These are the activations of a small neural network, seen along a few directions. Each row is one input.
In each table, some parts of the input vary, and every possible input appears once, in random order.
Descriptions start from the smaller parts, as in this example, which fits no table here: one of 5 places around a ring, together with either a single point or one of 11 places around a ring or (one of 2 separate values, together with one of 6 places along a line).
Shared parts are said once, and a part with two or three values counts as separate values.
(in the rows, 128 means zero)

Other details of the inputs shift rows strongly along two fixed directions, in all tables alike. That doesn't count.

A family of inputs:
r1: [139 113 174 112 115 127 104 139 120 173 178  38 133]
r2: [141 183 133 156 113  60 105 134 153 127 130  21 121]
r3: [156 216  25 112 118 151  73 136 127 138  16 200 160]
r4: [ 87  78 167 164 171 173 158 152 118  97 132 195  72]
r5: [ 87  86 156 170 165 178 155 143 121  91 145 199  77]
r6: [ 93 148 108 103 108   7 140 116 108 142 119  23 165]
r7: [164 218  11 123 116 158  73 123 130 138  44 201 167]
r8: [112  74 159 122 147 177 145 125 125  99 158 183  59]
r9: [148 116 208 147 112  82 197 121 128 108 161  50 187]
r10: [162 166 137 171 115  55 100 136 149 161 132  26 128]
r11: [113  68 149  91 144 207 135 129 144 132 164 197  93]
r12: [106 148 101 122 107  13 138  93 110 156 142  26 174]
r13: [117 129 172 100 114 129 112 138 123 136 178  29 125]
r14: [116 155 168 129 125 121 141 146 125 141 168  36 116]
r15: [149 180 126 160 117  62 106 130 153 132 140  20 124]
r16: [160  87 163 144 108 100 112 125 145 142 163  50  84]
r17: [105 113 158 156 183 170 158 142 113 136 163 217  91]
r18: [165 193  13  93 106 169  44 114 128 133  51 199 177]
r19: [118 144 179 149 141  83 137 151 137 131 150  46  96]
r20: [113  88 195 132 153 167 226 131 103  87 159 207 167]
r21: [ 96  75 158  82 141 203 140 132 146 113 161 180  86]
r22: [174 165  18 184 111 128  57 122 148 125  20 212 147]
r23: [177 128 122 141  87  76  87 110 161 127 136  17 101]
r24: [105  83 219 122 156 154 228 149 101  88 142 190 158]
r25: [122  72 146 125 151 182 144 121 125 104 164 192  64]
r26: [113 139 109 127 106   9 135  94 107 171 134  29 175]
r27: [105 117 156 129 172 201 163 147  99 152 170 200 107]
r28: [147 131 133  86  83  97  87 127 180 127 114   4 118]
r29: [157 191  28  83 107 162  45 126 125 134  24 197 169]
r30: [176 197  44 125  91 121 124 112 133  82   8 230 231]
r31: [122 113 156 183 126 100 131 134 147 103 161  41  96]
r32: [145  86 166 104 100 124 108 132 166 157 169  43 108]
r33: [ 39  88 140 100 167 118 199 119  71 129 172 202 129]
r34: [107  72 144  86 146 209 139 129 146 118 165 191  91]
r35: [177 163  25 114  99 134  55 109 150 104  15 200 117]
r36: [ 47  86 129 105 172 125 199 111  72 133 177 211 134]
r37: [125  75 209 143 156 162 221 127  98 116 147 220 170]
r38: [105  91 168 101 158 203 134 139  98 149 184 176 114]
r39: [176 204  23 133 114 151  66 128 126 169  37 207 170]
r40: [153 141 123 190 103  69  97 127 159 118 125  17 119]
Each input here is: one of 5 places along a line, together with either one of 2 separate values or one of 6 places around a ring.
Question: The inputs of r18 and r29 match in every part but the place on the line of 5. If r31 is changed in the same way as r18 into r29, which row does it become?
Answer: r4
Question: The inputs of r34 and r32 match in every part but the place on the line of 5. If r25 is changed in the same way as r34 into r32, which row does it become?
Answer: r16
Question: Change only the choice among 2 separate values in r33. List by row number the other rows that result.
Answer: r30
Question: Change only the place on the ring of 6 in r21. List by row number the other rows that result.
Answer: r2, r5, r8, r13, r14

A family of inputs:
r41: [124 127 128 122 128 129 135 126 120 125 129 132 136]
r42: [128 127 126 140 133 126 131 126 128 124 132 135 125]
r43: [126 121 126 125 127 129 130 127 133 125 127 133 121]
r44: [127 129 132 139 135 121 136 132 124 127 123 135 128]
r45: [129 127 130 133 128 133 130 127 130 117 130 133 128]
r46: [125 122 128 129 130 134 124 127 130 127 126 130 120]
r47: [126 127 127 135 130 131 132 126 132 120 130 133 127]
r48: [119 125 125 125 132 122 129 126 121 134 132 135 130]
r49: [127 122 126 130 130 124 129 127 128 128 129 135 119]
r50: [127 124 131 118 128 131 130 126 126 134 131 134 137]
r51: [123 133 126 129 135 128 127 128 124 133 132 133 119]
r52: [122 132 126 123 133 133 128 129 129 130 131 131 121]
r53: [130 121 129 122 125 131 128 128 131 122 127 133 122]
r54: [118 124 126 120 130 127 131 126 126 131 130 133 132]
r55: [134 122 133 127 128 138 124 128 131 130 127 131 125]
r56: [132 127 130 127 129 141 124 133 129 134 132 130 127]
r57: [125 129 133 134 132 126 137 132 128 123 122 134 130]
r58: [135 127 132 134 127 135 131 126 132 123 132 134 131]
r59: [126 120 169 131 118 103 132 137 134 132 167  35 117]
r60: [122 128 124 130 132 122 136 125 118 131 131 134 131]
r61: [155 159 104 134 107 106 108 125 140 128  91 111 154]
r62: [122 124 128 117 128 129 129 127 124 128 130 132 134]
r63: [131 132 131 122 131 137 127 130 129 133 132 131 126]
r64: [123 127 126 129 130 136 124 132 129 131 130 130 122]
r65: [128 129 137 132 129 128 135 133 126 121 122 134 132]
r66: [129 122 131 126 128 136 123 128 129 124 126 130 122]
r67: [149 164  92 122 108 108  97 123 140 129  97 102 143]
r68: [124 128 125 134 132 131 123 132 124 134 132 132 120]
r69: [135 121 131 124 125 133 129 127 133 128 129 134 125]
r70: [121 127 125 125 129 127 137 125 122 128 129 132 134]
r71: [129 127 130 123 127 131 136 125 122 131 131 133 139]
r72: [126 123 127 134 131 129 123 127 126 130 128 133 118]
Question: The inputs of r49 and r69 match in every part but one. If r68 is changed in the same way as r49 into r69, which row does it become?
Answer: r56
Question: What is each input in this table made of?
Answer: one of 4 places along a line, together with either one of 2 separate values or one of 6 places along a line
Question: Change only the place on the line of 6 in r57. List by row number the other rows that result.
Answer: r43, r46, r47, r52, r64

A family of inputs:
r73: [138 138 125 130 122 124 123 126 133 125 129 116 131]
r74: [116  99 152 124 139 144 144 130 125 127 149 144 114]
r75: [137 133 128 127 122 124 122 129 130 137 125 115 133]
r76: [135 137 103 120 129 146 114 128 127 134 102 174 137]
r77: [133 131 124 130 120 125 121 126 130 129 129 110 134]
r78: [125 133 120 124 126 120 118 128 130 132 125 114 120]
r79: [138 127 128 134 121 116 123 125 134 125 125 112 129]
r80: [136 130 126 137 122 117 125 128 137 121 118 117 127]
r81: [131 133 146 141 118 105 127 132 136 124 141  63 127]
r82: [130 137 123 119 123 126 122 128 134 124 125 115 125]
r83: [112 110 156 120 143 147 143 138 120 131 145 142 111]
r84: [111 111 156 125 145 135 157 135 112 131 146 146 128]
r85: [136 139 126 135 126 124 122 132 132 130 116 123 131]
r86: [109 114 152 124 144 138 159 128 116 123 151 145 128]
r87: [112 105 151 124 140 150 142 133 121 127 152 141 118]
r88: [113 106 146 129 143 144 143 130 118 134 155 143 111]
r89: [138 124 127 130 119 118 124 124 134 129 126 111 130]
r90: [113 109 149 133 145 142 143 131 118 131 154 144 110]
r91: [126 139 107 126 127 127 128 124 120 124 108 153 148]
r92: [134 134 126 134 122 124 120 128 129 126 127 112 133]
r93: [138 136 130 131 124 123 122 130 129 133 123 117 133]
r94: [131 126 126 123 121 119 121 127 135 124 120 113 123]
r95: [130 138 118 138 128 118 120 128 132 129 122 120 124]
r96: [129 131 120 127 124 118 117 125 131 136 131 112 126]
r97: [135 141 121 134 124 125 125 128 136 121 122 121 129]
r98: [126 132 124 123 122 126 118 130 131 125 123 111 127]
r99: [124 139 103 127 129 120 127 123 120 130 112 155 141]
r100: [137 135 123 126 120 126 124 124 133 129 131 114 132]
r101: [130 138  82 123 131 145 124 118 119 120  79 222 149]
r102: [134 134 123 122 121 125 121 125 136 128 130 114 132]
Question: What is each input in this table made of?
Answer: one of 5 separate values, together with either a single point or one of 5 places along a line
Question: Which other rows agree with r76 in the choice among 5 separate values? List them by row number.
Answer: r75, r83, r84, r85, r93
Question: Which other rows agree with r94 in the choice among 5 separate values? List them by row number.
Answer: r74, r79, r80, r89, r101
